These are the activations of a small neural network, seen along a few directions. Each row is one input.
In each table, some parts of the input vary, and every possible input appears once, in random order.
Descriptions start from the smaller parts, as in this example, which fits no table here: one of 4 places along a line, together with either a single point or one of 11 places around a ring or (one of 3 separate values, together with one of 5 places around a ring).
Shared parts are said once, and a part with two or three values counts as separate values.
In the rows, 128 means zero.

Other details of the inputs shift rows strongly along two fixed directions, in all tables alike. That doesn't count.

A family of inputs:
x1: [147 126 112 125 146  98 165 155 135 142 156 157 146 125]
x2: [208 164 195 104 187  75 106 152 158 154 149 105 152 139]
x3: [158 184 211 112 152  84  30 113 153 122 128  71 135 162]
x4: [144 115 106 130 145 111 163 137 139 135 142 159 135 127]
x5: [112 123 129 133 114 149 121 122 114 124 121 122 131 115]
x6: [156 124 114 122 150 101 171 146 146 147 147 160 133 133]
x7: [164 150 204 113 147 141  50 110 128 128 104  70 129 127]
x8: [119 113 118 125 109 153 121 118 109 130 119 128 123 117]
x9: [145 128 119 126 127 101 190 146 138 157 150 152 140 125]
x10: [175 167 203 110 170 121  44 128 143 126 113  64 128 137]
x11: [ 93 115 101 145 113 160 127 118 120 106 105 127  99 130]
x12: [123 117 133 134 119 148 117 116 118 122 118 123 131 114]
x13: [153 138 139 118 136  89 183 155 140 150 156 148 158 117]
x14: [150 138 131 116 131  91 190 152 138 152 155 148 149 121]
x15: [117 125 142 135 115 146 121 120 121 116 116 118 129 116]
x16: [112 105 119 134 108 164 119 106 116 124 105 126 110 120]
x17: [152 125 107 119 144 102 173 152 139 148 150 160 136 136]
x18: [122 120 133 128 118 144 115 122 113 128 121 120 133 113]
x19: [131 117 141 127 122 148 109 116 119 124 120 123 131 114]
x20: [100 108 100 145 118 164 119 115 114 113 105 132 103 132]
x21: [ 73 129  98 139  94 126 111 106 129 109 126 131 113 152]
x22: [ 92 117  97 137 110 157 128 124 116 108 109 124 103 133]
x23: [141 131 112 129 146  98 167 155 135 139 155 154 145 126]
x24: [110 122 134 139 111 156 120 113 122 116 104 116 123 120]
x25: [112 122 134 137 111 150 133 118 122 122 107 121 115 126]
x26: [133 123 100 136 139 111 176 142 141 138 140 154 127 134]
x27: [108 111 113 135 102 163 123 111 109 125 109 122 113 124]
x28: [108 103 103 131 101 159 134 114 109 128 111 135 113 119]
x29: [147 118 119 120 131 106 174 142 129 149 153 159 151 112]
x30: [ 89 115 101 141 111 158 115 126 111 100 113 125 114 123]
x31: [106 111  95 130 118 160 115 121 108 114 118 135 113 129]
x32: [120 115 129 134 116 153 125 113 120 130 111 124 115 123]
x33: [107 114 113 130 105 161 118 112 107 124 115 121 117 116]
x34: [ 99 137  95 130 112  80 165 131 144 132 161 163 141 151]
x35: [152 127 116 116 152  96 162 153 137 143 157 159 148 124]
x36: [168 147 202 107 149 142  49 110 130 131 105  74 129 123]
x37: [164 155 193 114 160 134  36 125 130 118 113  71 129 131]
x38: [206 177 208 100 183  68 103 162 161 145 153  94 155 135]
x39: [161 162 200 112 160 132  47 123 138 113 109  63 121 138]
x40: [139 128 114 125 125 107 185 142 130 151 152 151 144 121]
x41: [157 132 133 126 140  94 189 143 147 160 149 152 142 126]
x42: [135 131 154 132 129 142 110 115 127 127 114 109 128 122]
x43: [ 92 110  86 138 111 167 115 119 104 109 111 132 109 128]
x44: [ 58 121  95 147  92 142 106  95 127 100 115 133 104 151]
x45: [ 84 134 118 144 105 121  91 105 132 104 127 128 123 144]
x46: [144 124  99 124 141 101 180 149 138 146 151 157 135 135]
x47: [147 129 112 132 149  94 174 154 146 141 156 158 148 125]
x48: [ 97 102  97 139 118 168 108 113 111 102 111 137 113 118]
x49: [ 80 138 114 139 102 123  86 106 125 104 127 126 124 145]
x50: [ 97 119  94 138 115 156 122 125 111 114 118 129 111 129]
x51: [ 99 118 120 133 100 160 134 117 114 118 108 119 112 125]
x52: [141 129 102 126 142  99 183 153 142 145 151 153 135 137]
x53: [ 99 123 108 132 115 151 119 128 114 108 116 120 111 130]
x54: [167 138 146 122 147  87 175 147 147 153 159 145 160 118]
Each input here is: one of 6 places around a ring, together with either a single point or (one of 2 separate values, together with one of 4 places along a line).
Q: The inputs of x27 and x12 match in every part but the place on the ring of 6. If x17 is changed in the same way as x27 into x12, which row does it become?
A: x48
Q: Change only the choice among 2 separate values in x17. List by row number the other rows that result.
A: x28
Q: A walk changes only the place on the line of 4. It starts at x29 and steps to x18. List the rest of the walk in order.
A: x5, x13
Q: List by row number the other rows that have the place on the ring of 6 in common with x43.
A: x8, x14, x31, x33, x34, x40, x50, x53
Q: Change only the place on the line of 4 in x15. List by row number the other rows that result.
A: x12, x19, x54

A family of inputs:
x55: [ 46 114  71 154  92 159 108 108 114  86 109 133 101 142]
x56: [ 82  86  75 148 102 193 116 105  99 106  95 139  99 115]
x57: [118 123 128 132 119 143 125 129 117 121 123 124 133 113]
x58: [122 117 113 136 129 158 133 134 114 121 116 126 118 119]
x59: [147 111  81 124 142 104 221 165 132 152 161 181 143 115]
x60: [ 64  91  87 159  81 185 121  92 101 104  99 139 109 110]
x61: [149 110  88 137 146  99 223 159 142 151 157 182 144 116]
x62: [ 79  91  80 146  94 199 115 106  93 109  94 129  97 117]
x63: [ 90 148 146 126 112 154  22  97 117  95 101  77 102 155]
x64: [ 61  91  76 147  85 188 122 108  89 101 105 139 110 107]
x65: [195 156 189 102 167 105 103 137 145 153 131  95 136 137]
x66: [ 66  99  97 145  73 187 114  93  96 108  97 124 105 117]
x67: [113 130  82 142 133  65 201 149 156 131 169 186 143 146]
x68: [146 110  95 135 137  98 224 147 148 154 148 180 137 126]
x69: [197 147 181 104 180 108  94 145 144 141 138 106 142 127]
x70: [121 114 114 129 119 154 135 125 116 132 115 128 112 127]
x71: [116 128  79 135 129  66 195 143 153 142 170 188 142 149]
x72: [ 60 100  93 155  77 187 129 103  99 102  97 128 107 112]
x73: [126 126 158 127 140 193  26 108 106  91  82  71 102 119]
x74: [115 128 139 131 108 140 136 121 125 125 116 118 124 122]
x75: [181 161 205 107 148  93 108 126 152 148 134  97 146 132]
x76: [ 90 146 157 136 116 158   8  89 121  85  92  73  99 153]
x77: [146 111  91 130 133  98 224 147 145 159 150 179 135 129]
x78: [155 114  89 120 150 100 209 168 133 150 164 179 147 116]
x79: [115 128  79 136 126  64 198 141 153 141 171 188 142 151]
x80: [145 112  82 128 137 101 228 164 133 157 162 181 142 119]
x81: [111 136 168 123 112 181  33 104 100 103  90  67 113 119]
x82: [182 163 201 100 147 101  90 132 136 152 138  91 149 130]
x83: [120 118 126 130 115 140 120 114 119 128 123 131 133 118]
x84: [144 112  90 137 138  98 233 155 147 151 148 181 137 124]
x85: [ 49 115  76 156  91 157 108 108 113  86 110 135 102 144]
x86: [194 153 181 100 179 112  98 156 138 138 138  98 142 125]
x87: [147 106  83 131 139 101 218 150 138 158 157 185 142 121]
x88: [ 64  92  88 152  74 184 125  90 101 109  97 136 106 115]
x89: [123 125 140 128 106 133 133 110 129 133 119 125 127 127]
x90: [119 112 122 135 124 140 120 118 121 122 125 138 134 113]
x91: [117 118 125 133 109 140 128 111 119 132 123 132 131 118]
x92: [101 139 116 129 117 117 100 119 130 117 133 125 119 153]
x93: [126 119 123 126 118 154 131 121 119 131 108 121 110 131]
x94: [148 110  93 135 143  97 222 150 146 156 154 182 141 123]
x95: [178 167 204 101 142  97 111 137 142 150 136  88 145 132]
x96: [183 160 198  99 153 100  88 136 136 150 141  94 151 128]
x97: [193 163 195 103 167 107 113 149 146 146 128  88 135 136]
x98: [ 93 131 105 142 120 117 110 114 138 110 130 137 120 149]
x99: [ 87 147 149 137 120 159  20  96 122  82  93  74 101 149]
x100: [ 49 107  66 154  87 158 106  95 115  94 109 143 101 144]
x101: [ 86  84  73 144 108 191 115 109  99 104 101 144 102 114]
x102: [116 125 140 136 110 139 133 115 129 122 113 120 124 121]
x103: [131 118  92 131 118  92 228 152 134 156 165 181 154 113]
x104: [194 153 184 107 179 108  98 150 144 140 133  98 140 126]
x105: [117 126 133 134 115 142 128 125 118 125 122 121 131 115]
x106: [178 167 201 101 146  97 108 139 139 150 140  89 148 129]
x107: [ 88 147 149 138 121 157  22  98 122  83  94  77 101 149]
x108: [180 164 207  98 140  98 100 129 142 151 135  88 143 137]
x109: [121 107 109 140 127 157 129 121 119 122 114 134 117 120]
x110: [183 155 195 108 159  97  96 133 145 147 139 103 153 124]
x111: [ 65  91  80 150  90 189 121 110  94  96 103 138 113 106]
x112: [158 179 184 104 153  77  74 139 149 129 146  89 137 160]
x113: [194 154 184  96 168 113  89 144 135 148 135  93 139 130]
x114: [128 114  96 140 121  90 231 146 145 150 159 184 151 115]
x115: [115 118 125 137 120 142 126 121 121 119 120 130 132 111]
x116: [187 154 192 100 161  96  91 134 140 148 143 105 154 126]
x117: [130 129 159 117 132 192  20 107  99 103  87  70 101 125]
x118: [191 156 189 110 172 107 108 145 147 144 129  94 136 132]
x119: [148 118  91 125 138  97 228 163 137 159 158 175 140 123]
x120: [197 150 184 106 177 106  96 144 145 145 135 103 142 128]
x121: [ 99 133 111 140 124 112 110 117 139 112 133 138 122 149]
x122: [147 118  92 125 133  99 233 159 139 157 154 174 137 127]
x123: [ 68  91  84 143  86 189 109 101  91 104 102 136 111 110]
x124: [180 159 201 109 151  95 104 128 148 149 137  98 149 129]
x125: [101 145 120 128 121 116  99 126 129 112 132 119 120 151]
x126: [ 80  91  77 149 105 196 123 119  97 100  95 133 101 110]
x127: [183 157 193 108 166  98  94 142 143 139 140 101 154 121]
x128: [146 115  90 132 140 100 231 164 140 154 156 177 141 121]
x129: [128 112  91 142 124  92 227 147 141 149 160 187 155 111]
x130: [161 179 180 110 162  75  85 145 154 129 149  98 140 158]
x131: [159 179 177 103 157  73  84 143 152 133 150  94 141 159]
x132: [ 50 113  77 150  84 160  97  98 109  93 110 133  99 148]
Q: Describe the family of inputs behind these rows.
A: one of 6 places around a ring, together with either one of 3 separate values or (one of 2 separate values, together with one of 5 places along a line)
Q: The inputs of x103 and x91 match in every part but the place on the ring of 6. If x59 is changed in the same way as x103 into x91, which row does it become?
A: x56
Q: The inputs of x73 and x117 match in every part but the place on the ring of 6. If x67 is changed in the same way as x73 into x117, which row does it become?
A: x132
Q: Change only the choice among 3 separate values in x121. List by row number the other rows that result.
A: x76, x98
Q: Change only the choice among 3 separate values in x112. List by row number the other rows that result.
A: x125, x131
Q: A walk changes only the place on the line of 5. It starts at x117 and steps to x113. List the rest of the walk in order.
A: x62, x70, x93
Q: Change only the place on the line of 5 in x96. List by row number the other rows that result.
A: x66, x82, x108, x123

A family of inputs:
x133: [ 64 138  84 147 103  83 127 111 153 103 144 160 115 173]
x134: [ 67  69  25 164 106 168 194 120 114 104 120 194 105 117]
x135: [ 95 111 109 145  97 148 157 115 112 135 121 140 128 114]
x136: [113 116 133 134 112 185  85  98 117 109  80  91  87 141]
x137: [157 146 180  99 141 124  61 130 121 127 135  97 150 118]
x138: [163 150 200 110 127 121  87 105 135 143 107  78 126 133]
x139: [184 135 112 111 182  69 178 170 150 166 180 168 160 128]
x140: [188 162 174 118 175 102 111 155 146 144 134 100 138 131]
x141: [109 102  94 144 118 155 156 121 126 121 109 149 104 131]
x142: [162 145 195 116 142 120  64 114 132 128 125  96 136 120]
x143: [113 163  96 124 132  17 195 162 172 138 195 181 153 173]
x144: [142 121 103 126 128  73 249 170 148 156 176 191 169 109]
x145: [160 160 199 111 127 130  81 111 126 148 113  69 131 132]
x146: [ 59  98  98 147  70 193 125 100  89 102  94 127 107 113]
x147: [ 61 102  92 160  82 191 113  94 100 102  96 123 111 100]
x148: [ 79  87  70 146 115 191  91  99 104  94  96 142  97 120]
x149: [105 117 116 143 130 184  66 115 102 101  97  98 104 126]
x150: [166 156 174 114 147 139  86 127 129 144 114  78 110 143]
x151: [159 158 198 100 120 130  90 119 123 138 114  74 128 131]
x152: [180 152 185 106 159  91  84 140 133 153 154 111 164 121]
x153: [106 110  92 133 115 159 157 137 114 119 113 139 110 128]
x154: [103 115 121 130 130 183  72 121 100  93  99  98 101 127]
x155: [156 115  87 135 156  82 236 162 161 150 159 192 145 124]
x156: [ 60  92  88 148  80 192 112 101  91  90 108 132 111 104]
x157: [112 103  73 131 125 154 135 138 108 111 130 157 122 124]
x158: [107 108  89 128 106 158 165 132 116 126 112 136 101 132]
x159: [157 110  97 121 140  63 218 150 153 164 181 208 176 113]
x160: [187 159 174 111 168 105 116 148 146 153 135  98 133 138]
x161: [156 148 198 118 143 120  77 114 139 128 113  86 137 118]
x162: [114 162  87 137 136  19 194 150 174 141 194 179 157 177]
x163: [181 158 177 104 174 102 118 162 141 136 133 100 137 132]
x164: [159 152 191 117 144 125  62 123 125 130 128  83 146 118]
x165: [101 104 112 145  93 146 159 108 120 127 114 152 125 118]
Q: Describe the family of inputs behind these rows.
A: one of 3 separate values, together with either a single point or (one of 2 separate values, together with one of 5 places along a line)
Q: The inputs of x146 and x135 match in every part but the choice among 3 separate values. If x153 is changed in the same way as x146 into x135, which row does it become?
A: x160
Q: Change only the choice among 3 separate values in x154. List by row number the other rows that result.
A: x134, x149
Q: Change only the choice among 2 separate values in x151. List by row number the other rows that result.
A: x158
